These are the activations of a small neural network, seen along a few directions. Each row is one input.
In each table, some parts of the input vary, and every possible input appears once, in random order.
A made-up example of a description, with smaller parts first: one of 6 places along a line, together with either a single point or one of 9 places along a line or (one of 3 separate values, together with one of 8 places around a ring).
Shared parts are said once, and a part with two or three values counts as separate values.
(in the rows, 128 means zero)

Other details of the inputs vary at random and push rows far along three fixed directions, the same in every table; ignore that.

Rows:
r1: [127 119 118 113 144 167 132 132 130 140 134 127]
r2: [149 130 121 125 136 126 133 129 122 137 134 120]
r3: [140 127 118 121 144 138 138 139 131 126 130 128]
r4: [101 163 134 116 119 162  69 111 147 105 105 129]
r5: [136 115 135 121 138 140 146 133 129 132 121 134]
r6: [136 117 127 127 143 140 144 137 136 128 123 134]
r7: [140 116 132 124 127 120 135 132 132 155 127 124]
r8: [107 167 138 114 119 161  70 104 136 104 104 126]
r9: [145 124 124 122 126 128 135 127 121 148 129 124]
r10: [146 127 127 126 131 138 137 129 117 140 132 127]
r11: [137 123 126 126 135 139 138 142 132 138 132 129]
r12: [139 123 124 131 136 138 135 139 133 142 134 129]
r13: [ 55 150 109 152  94  93 184  77 148 114 186 107]
r14: [139 121 126 130 135 133 134 137 134 146 134 126]
r15: [144 122 131 125 136 131 147 131 119 128 118 130]
r16: [114 158 154 136 110 123  88 112 134 107  92 139]
r17: [149 127 119 131 134 111 137 132 125 137 124 117]
r18: [139 120 135 130 131 121 144 139 128 144 121 130]
r19: [148 129 116 123 133 121 132 130 125 141 132 120]
r20: [137 118 128 132 141 131 145 141 136 129 121 132]
r21: [112 158 143 136 118 125  83 123 149  96  94 135]
r22: [144 129 115 129 138 132 133 138 131 135 134 125]
r23: [149 130 121 131 137 114 140 135 123 132 124 124]
r24: [126 117 126 106 139 168 135 129 123 144 132 127]
r25: [ 94  23 112 132 119  86  47 162  38  70 193 158]
r26: [144 127 129 120 130 140 141 132 116 136 129 128]
r27: [146 125 129 130 130 121 143 132 119 138 121 129]
r28: [143 121 130 121 138 139 146 127 119 126 121 132]
r29: [142 126 118 133 144 118 141 140 133 129 121 132]
r30: [147 122 127 130 127 118 140 130 120 143 120 121]
r31: [117 162 147 132 117 124  84 115 139  94  94 131]
r32: [ 48 146 115 152  92 106 188  80 146 120 190 112]
r33: [139 120 135 123 130 134 136 134 128 150 132 126]
r34: [140 121 127 137 136 121 141 142 135 140 124 131]
r35: [110 152 146 136 106 119  77 116 155 125 105 130]
r36: [135 120 136 117 137 144 143 136 126 137 128 132]
r37: [104 160 146 113 112 168  73 103 131 110 102 131]
r38: [135 121 127 124 141 143 140 140 133 133 130 132]
r39: [ 85  10 118 141 113  72  47 170  53  80 181 159]
r40: [140 117 132 130 127 118 140 136 130 149 121 123]
r41: [143 126 112 126 134 122 131 136 135 143 133 123]
r42: [145 124 115 135 135 112 136 138 135 138 124 120]
r43: [139 122 132 125 131 139 137 136 126 146 132 129]
r44: [145 131 121 118 143 136 139 132 120 124 130 125]
r45: [137 119 135 129 137 124 146 137 128 140 118 135]
r46: [138 119 130 122 126 128 135 134 130 154 130 126]
r47: [144 127 117 128 137 127 132 136 133 139 134 123]
r48: [141 123 117 125 145 134 142 137 134 121 124 130]
r49: [147 129 121 130 143 116 142 133 123 127 121 128]
r50: [ 54 152 111 158 100  94 196  85 142 104 182 113]
r51: [136 122 135 120 130 140 141 139 125 142 129 129]
r52: [146 125 129 124 130 133 136 127 118 144 131 124]
r53: [142 129 117 124 137 134 137 141 131 131 132 126]
r54: [116 162 146 128 119 132  82 111 139  93  96 133]
r55: [112 161 155 124 110 143  83 110 132 103 100 136]
r56: [ 55 143 120 148  86  97 182  71 129 115 184 110]
r57: [108 150 160 131 111 132  90 120 144 107  92 138]
r58: [150 126 117 125 133 113 132 127 127 142 130 118]
r59: [108 153 150 141 116 123  86 123 149 109  96 141]
r60: [147 132 120 121 137 133 137 134 120 130 132 123]
Each input here is: one of 5 places around a ring, together with either a single point or one of 11 places around a ring.
The inputs of r13 and r58 match in every part but the place on the ring of 5. If r29 is changed in the same way as r13 into r58, which row does it become?
Answer: r49
The inputs of r21 and r20 match in every part but the place on the ring of 5. If r53 is changed in the same way as r21 into r20, which row does it become?
Answer: r11
Which other rows does r50 become when the place on the ring of 5 takes its other values? List them by row number.
Answer: r18, r23, r27, r34
Which other rows agree with r57 in the place on the ring of 5? List them by row number.
Answer: r5, r7, r18, r24, r33, r36, r40, r43, r45, r46, r51
Which other rows does r55 become when the place on the ring of 11 takes its other values? List them by row number.
Answer: r9, r10, r15, r16, r26, r27, r28, r30, r52, r56

Rows:
r61: [144 123 141 114 127 139 127 143 133 146 118 127]
r62: [ 96 114 116 122 121 124  92 122 114 100 140 127]
r63: [146 135 125 109 137 150 122 142 130 134 126 125]
r64: [143 128 137 119 127 143 122 142 137 154 125 128]
r65: [105  56  89 136 132 102 199 128  80 144 210 118]
r66: [106 170 128 153 104 111 150 105 150 122 125 116]
r67: [106 115 140 121 109 123 100 126 101 101 139 136]
r68: [145 133 126 116 133 149 118 143 136 145 130 127]
r69: [100 181 134 137 111 114 160  86 170 129 127 114]
r70: [105 160 135 141 113 118 139 108 156 110 137 117]
r71: [147 136 126 131 142 143 125 141 126 135 117 133]
r72: [100  92 123 125 127 127  80 132 104  88 145 147]
r73: [ 95 133 138 146 112 122 125 120 123 116 137 135]
r74: [141 131 124 127 145 145 124 146 137 134 119 134]
r75: [155 129 133 123 141 125 123 138 140 131 123 125]
r76: [104  94 125 131 127 119  79 146  84  83 144 149]
r77: [ 97 100 125 133 122 127  84 128 115 102 148 146]
r78: [140 123 138 126 139 136 133 146 136 135 107 133]
r79: [142 120 134 127 138 142 123 133 140 148 116 135]
r80: [112 147 136 143 112 112 123 114 132 106 137 124]
r81: [153 132 126 129 134 111 126 135 128 144 110 129]
r82: [ 96 184 130 141 109 111 165  88 173 134 122 112]
r83: [148 123 139 126 134 137 131 128 127 141 108 134]
r84: [152 140 127 114 134 147 123 136 120 134 124 126]
r85: [149 129 142 118 124 137 128 137 122 147 116 127]
r86: [159 132 134 123 138 118 124 129 128 138 119 128]
r87: [150 130 125 128 140 146 122 128 128 140 120 134]
r88: [149 131 138 123 125 140 122 138 124 154 124 128]
r89: [150 134 115 117 140 141 120 128 121 133 115 119]
r90: [153 131 125 134 135 122 127 147 143 132 116 125]
r91: [104 119 128 124 115 119 106 113 109 103 128 127]
r92: [148 124 135 131 135 140 125 129 129 148 115 135]
r93: [ 91 148 141 136 112 131 151  95 153 122 129 125]
r94: [113 135 139 137 114 109 109 114 122 103 142 129]
r95: [141 120 125 123 134 135 117 135 137 153 115 121]
r96: [143 128 114 120 139 142 116 134 137 146 120 120]
r97: [103 115 135 131 121 120 112 129 104  93 131 141]
r98: [145 128 136 108 134 144 129 139 130 134 117 127]
r99: [107 164 135 138 110 108 140  95 144 122 129 122]
r100: [148  67  89 130 166 126 246 157 107 171 192 121]
r101: [143 123 124 111 140 137 126 131 132 134 107 120]
r102: [ 96 107 124 128 129 126  95 141 107  87 143 143]
r103: [ 89 160 133 133 107 127 154  91 158 131 124 107]
r104: [151 136 128 120 130 146 118 138 123 145 129 128]
r105: [147 128 121 132 133 112 125 145 140 142 108 129]
r106: [150 125 132 119 140 142 131 127 123 129 108 135]
r107: [101 168 138 134 114 114 144  92 160 120 134 117]
r108: [150 126 121 135 132 117 124 149 140 136 111 128]
r109: [ 96 139 141 141 112 121 139 115 126 112 129 131]
r110: [108  76 124 127 126 119  62 139  78  83 147 155]
r111: [145 121 132 116 143 144 131 130 135 128 109 134]
r112: [149 133 117 124 136 139 118 129 126 145 119 120]
r113: [ 95 132 135 129 123 127 130 122 129  98 129 133]
r114: [147 126 131 121 131 130 127 128 125 146 106 120]
r115: [158 134 127 138 132 121 127 143 131 133 114 126]
r116: [107 100  89 148 127  89 227 120 108 142 191 115]
The inputs of r104 and r68 match in every part but one. If r114 is changed in the same way as r104 into r68, which row does it become?
Answer: r103
The inputs of r115 and r90 match in every part but one. If r112 is changed in the same way as r115 into r90, which row does it become?
Answer: r96
Describe the family of inputs behind these rows.
Answer: one of 2 separate values, together with either one of 8 places around a ring or (one of 4 separate values, together with one of 5 places around a ring)
Which other rows does r111 become when the choice among 4 separate values takes its other values? List them by row number.
Answer: r98, r101, r113
